Each row below holds a small network's activations on one record, seen along a few directions.
Each row is followed by the record's values for the fields NIRE, VABUN, TUN, MIPO.
Not every record has every field; a missing one is left out.
The largest differences between rows may come from other fields.
(in the rows, 500 means zero)
Random noise pushes rows far along 12 fixed directions. That doesn't count. These rows show it; they differ only by the noise:
[400 631 452 434 488 536 548 515 427 306 546 399 345 535 416 720 443 527
 581 506 320 497 513 468 366]
[401 632 663 588 658 660 567 556 493 317 548 318 651 490 465 459 701 602
 464 608 559 577 378 457 412]
[477 653 408 491 519 472 640 408 459 405 535 530 356 597 560 556 311 404
 573 406 562 462 377 566 404]
[624 498 549 612 583 510 646 456 485 330 414 470 678 687 765 312 495 568
 633 379 723 463 365 637 298]
[486 500 304 571 394 464 612 561 575 378 623 427 488 593 451 437 415 623
 552 559 383 461 482 496 594]
[706 426 460 359 512 275 659 453 326 652 507 522 559 553 471 461 346 418
 468 531 372 446 597 501 657]
[651 552 436 451 607 382 668 450 624 397 549 460 690 527 549 307 543 479
 621 463 625 473 476 564 439]
[520 689 296 519 495 380 640 286 621 473 572 502 270 541 649 407 245 404
 624 442 615 519 356 645 485]
[448 522 479 601 366 562 705 645 369 295 406 294 163 542 558 518 307 491
 454 540 592 454 328 497 409]
[521 451 611 584 496 398 444 560 507 615 611 535 608 505 485 384 481 325
 554 419 620 489 473 500 569]
[434 589 281 484 569 517 620 340 647 440 585 583 450 707 414 586 403 588
 578 433 430 412 461 426 526]
[588 492 306 528 562 398 590 284 576 666 571 534 446 618 539 364 388 536
 550 538 514 453 450 512 695]
[526 309 518 498 532 529 654 526 522 515 435 382 499 700 301 560 427 613
 410 559 347 397 573 252 625]
[325 528 451 510 440 359 365 386 669 796 501 815 309 565 497 588 455 520
 497 300 560 491 548 378 682]

[598 410 516 466 594 415 447 263 601 706 453 404 468 459 537 362 554 559
 487 638 497 586 557 513 679] => (NIRE devog; VABUN gif; TUN sep; MIPO gegeg)
[441 412 290 503 261 376 196 501 582 617 622 721 385 484 474 564 425 501
 665 403 310 503 678 538 650] => (NIRE devog; VABUN nebo; MIPO gegeg)
[531 386 475 406 426 393 474 480 757 422 592 403 494 590 253 625 347 305
 652 371 350 430 659 414 402] => (NIRE vurus; VABUN gif; TUN sep; MIPO gegeg)
[592 490 392 328 355 411 472 620 229 453 371 601 458 417 617 622 652 603
 574 445 465 398 591 573 364] => (NIRE sab; VABUN gif; TUN mige; MIPO gegeg)
[547 580 304 437 461 501 575 454 419 455 616 543 627 519 476 538 449 574
 474 574 274 525 508 582 585] => (NIRE sab; VABUN gif; TUN mige; MIPO zivoz)
[340 567 803 531 622 440 282 291 527 845 720 649 572 560 288 639 380 150
 472 363 526 567 494 442 657] => (NIRE giz; VABUN gif; TUN sep; MIPO gegeg)
[401 670 486 437 578 525 558 397 585 456 422 570 364 496 591 587 497 540
 463 439 577 560 465 481 352] => (NIRE devog; VABUN gif; TUN sep; MIPO gegeg)
[573 422 402 476 407 584 516 780 435 177 515 218 446 356 472 485 594 551
 593 642 367 442 553 507 337] => (NIRE devog; VABUN nebo; MIPO zivoz)
[405 333 564 556 443 616 363 563 440 539 381 580 422 622 486 676 463 668
 443 437 323 503 621 337 506] => (NIRE devog; VABUN nebo; MIPO zivoz)
[306 689 593 610 591 645 348 342 712 440 567 438 397 430 496 510 459 448
 505 517 544 707 400 508 481] => (NIRE devog; VABUN nebo; MIPO gegeg)
[457 330 643 569 465 680 524 579 364 392 350 285 381 652 414 670 446 570
 487 543 369 466 523 367 420] => (NIRE giz; VABUN gif; TUN mige; MIPO zivoz)
[511 571 489 489 624 508 553 346 508 635 498 421 336 498 473 496 399 411
 445 591 545 528 445 465 583] => (NIRE sab; VABUN gif; TUN sep; MIPO zivoz)
[481 447 475 430 548 541 527 368 580 395 357 533 448 661 454 707 293 598
 520 401 288 497 667 416 427] => (NIRE devog; VABUN nebo; MIPO zivoz)
[500 501 548 522 603 550 838 565 755 435 356 459 645 545 463 267 657 660
 245 536 776 494 399 368 600] => (NIRE giz; VABUN gif; TUN sep; MIPO zivoz)
[451 497 422 609 412 511 493 491 731 453 508 605 547 588 469 454 424 559
 526 417 559 536 466 506 617] => (NIRE sab; VABUN gif; TUN mige; MIPO zivoz)
[558 463 451 426 642 457 283 353 454 600 533 535 547 461 603 498 772 586
 738 521 479 484 600 571 412] => (NIRE devog; VABUN gif; TUN sep; MIPO gegeg)
[501 278 534 531 562 581 470 573 666 555 312 479 471 505 461 403 784 611
 535 455 781 395 511 332 446] => (NIRE devog; VABUN gif; TUN sep; MIPO gegeg)
[692 272 110 542 270 446 600 571 484 389 686 459 585 735 430 448 268 481
 638 468 283 267 520 609 565] => (NIRE vurus; VABUN gif; TUN sep; MIPO zivoz)
[446 441 401 599 521 588 413 661 448 610 646 653 593 526 384 463 578 406
 481 457 576 343 448 405 604] => (NIRE sab; VABUN nebo; MIPO zivoz)
[449 531 664 486 478 575 405 386 486 406 494 220 323 502 501 682 463 428
 646 499 373 546 496 505 249] => (NIRE giz; VABUN gif; TUN mige; MIPO gegeg)
[444 511 498 504 293 399 490 557 582 504 429 586 475 422 588 481 532 634
 465 450 496 575 569 569 565] => (NIRE giz; VABUN gif; TUN mige; MIPO gegeg)
[512 396 667 498 560 498 587 565 624 503 373 537 701 628 517 467 478 638
 367 450 410 527 604 317 459] => (NIRE devog; VABUN nebo; MIPO gegeg)
[512 692 349 259 586 418 681 661 427 430 530 571 464 128 313 456 817 486
 319 700 655 498 502 435 655] => (NIRE devog; VABUN gif; TUN mige; MIPO gegeg)
[313 625 498 466 501 676 542 455 421 336 372 440 264 594 465 794 564 697
 504 481 432 481 462 460 311] => (NIRE giz; VABUN gif; TUN sep; MIPO zivoz)
[415 523 618 579 395 441 565 687 591 444 494 521 581 464 454 405 482 604
 370 525 518 573 526 453 626] => (NIRE giz; VABUN nebo; MIPO gegeg)
[379 602 374 548 427 577 344 503 322 526 513 655 433 502 669 608 567 671
 500 476 381 517 509 607 473] => (NIRE sab; VABUN nebo; MIPO zivoz)
[397 589 438 564 374 555 434 765 259 597 648 495 431 252 456 440 573 392
 335 643 499 512 399 524 633] => (NIRE sab; VABUN nebo; MIPO zivoz)
[530 468 354 403 621 580 589 424 288 428 467 412 271 604 379 706 443 528
 567 600 401 328 474 428 453] => (NIRE devog; VABUN gif; TUN sep; MIPO gegeg)
[517 573 395 291 619 616 481 381 226 466 468 605 481 549 435 787 477 428
 545 452 273 425 527 533 393] => (NIRE devog; VABUN nebo; MIPO zivoz)
[397 544 553 507 313 440 556 788 410 349 426 606 479 477 568 585 384 469
 386 374 470 541 542 474 396] => (NIRE vurus; VABUN gif; TUN mige; MIPO zivoz)
[505 475 453 681 590 730 378 628 212 364 759 415 682 544 384 530 641 382
 643 585 514 368 355 567 422] => (NIRE vurus; VABUN gif; TUN mige; MIPO zivoz)
[652 422 605 562 538 537 338 298 448 582 480 297 391 471 691 409 427 299
 697 454 591 521 447 671 340] => (NIRE giz; VABUN nebo; MIPO zivoz)
[518 564 290 474 391 439 578 543 395 496 587 662 470 531 483 521 360 380
 483 478 496 396 422 570 587] => (NIRE vurus; VABUN gif; TUN mige; MIPO gegeg)
[588 465 546 479 521 394 639 535 507 585 303 427 501 426 611 311 628 729
 347 636 616 530 508 431 629] => (NIRE sab; VABUN gif; TUN mige; MIPO gegeg)
[559 451 397 517 448 474 549 578 355 579 462 488 418 455 572 371 555 554
 453 590 633 428 451 551 625] => (NIRE giz; VABUN gif; TUN sep; MIPO zivoz)
[486 394 253 536 283 508 459 795 451 310 529 612 461 502 473 472 554 579
 597 444 508 376 539 503 479] => (NIRE devog; VABUN nebo; MIPO gegeg)
[449 441 213 519 287 466 594 780 738 328 749 432 445 452 153 501 362 420
 515 530 338 391 579 358 602] => (NIRE sab; VABUN nebo; MIPO zivoz)
[655 280 527 368 545 358 432 394 745 629 384 486 486 503 355 528 478 380
 597 414 492 434 726 331 512] => (NIRE vurus; VABUN gif; TUN mige; MIPO gegeg)

Which values does each new row have?
[552 766 532 316 727 378 600 395 598 563 771 527 691 322 306 472 511 143
 456 503 580 535 418 538 518] => (NIRE vurus; VABUN gif; TUN sep; MIPO zivoz)
[367 468 630 612 415 641 345 849 191 410 448 636 430 331 476 559 727 332
 504 439 837 429 355 526 428] => (NIRE devog; VABUN gif; TUN mige; MIPO gegeg)
[580 440 231 478 395 431 441 527 482 491 726 523 537 521 364 477 462 437
 667 520 332 380 523 557 559] => (NIRE devog; VABUN nebo; MIPO gegeg)
[574 374 763 649 691 567 411 463 580 531 518 389 816 585 577 370 602 503
 539 515 528 540 508 449 431] => (NIRE vurus; VABUN gif; TUN mige; MIPO gegeg)
[539 512 453 517 409 424 561 622 668 387 441 330 456 329 531 291 625 583
 493 592 662 564 503 498 517] => (NIRE sab; VABUN gif; TUN mige; MIPO gegeg)
[387 652 667 478 548 481 621 487 574 457 332 638 545 463 528 481 445 613
 243 500 563 682 486 450 596] => (NIRE devog; VABUN nebo; MIPO gegeg)
[471 441 299 586 457 616 526 545 529 338 580 450 610 584 499 426 599 681
 553 582 428 418 449 504 522] => (NIRE devog; VABUN gif; TUN mige; MIPO gegeg)
[493 558 512 345 556 408 452 517 283 633 514 605 286 372 481 651 531 321
 549 455 590 419 483 485 410] => (NIRE devog; VABUN gif; TUN sep; MIPO gegeg)
[615 427 321 499 631 534 440 174 350 727 501 552 390 670 588 560 440 595
 603 569 395 384 478 531 647] => (NIRE giz; VABUN gif; TUN mige; MIPO zivoz)
[513 560 426 479 469 494 414 399 376 595 566 552 604 498 603 508 530 591
 487 549 348 557 531 584 548] => (NIRE sab; VABUN gif; TUN mige; MIPO gegeg)
[492 575 525 539 647 529 487 439 534 437 587 622 692 561 484 449 531 440
 588 461 652 516 426 577 492] => (NIRE devog; VABUN gif; TUN sep; MIPO gegeg)
[455 583 321 502 566 669 583 575 327 452 602 483 463 462 344 499 662 550
 449 661 568 347 336 466 573] => (NIRE giz; VABUN nebo; MIPO gegeg)
[576 582 572 341 558 529 779 580 167 346 364 406 447 517 504 598 430 541
 335 609 419 450 453 483 408] => (NIRE giz; VABUN nebo; MIPO gegeg)
[470 646 677 511 654 584 517 427 599 331 567 326 593 470 443 526 455 382
 551 543 522 641 436 538 331] => (NIRE devog; VABUN gif; TUN sep; MIPO gegeg)
[375 497 596 502 267 463 477 576 593 450 342 575 393 533 536 649 295 557
 402 335 358 601 617 468 445] => (NIRE sab; VABUN nebo; MIPO zivoz)
[649 435 341 384 501 342 565 378 734 483 466 448 477 491 398 474 330 465
 574 517 379 517 671 466 596] => (NIRE vurus; VABUN gif; TUN mige; MIPO zivoz)
[589 411 741 505 467 547 756 681 491 309 249 341 437 567 526 481 313 319
 365 382 756 459 401 443 307] => (NIRE sab; VABUN gif; TUN sep; MIPO zivoz)
[404 386 787 598 417 644 565 768 275 502 240 494 426 543 535 585 512 545
 209 466 623 498 410 322 496] => (NIRE sab; VABUN gif; TUN mige; MIPO zivoz)
[470 382 286 593 443 656 598 512 767 315 416 421 469 606 499 374 519 679
 528 514 533 403 444 452 486] => (NIRE devog; VABUN nebo; MIPO gegeg)
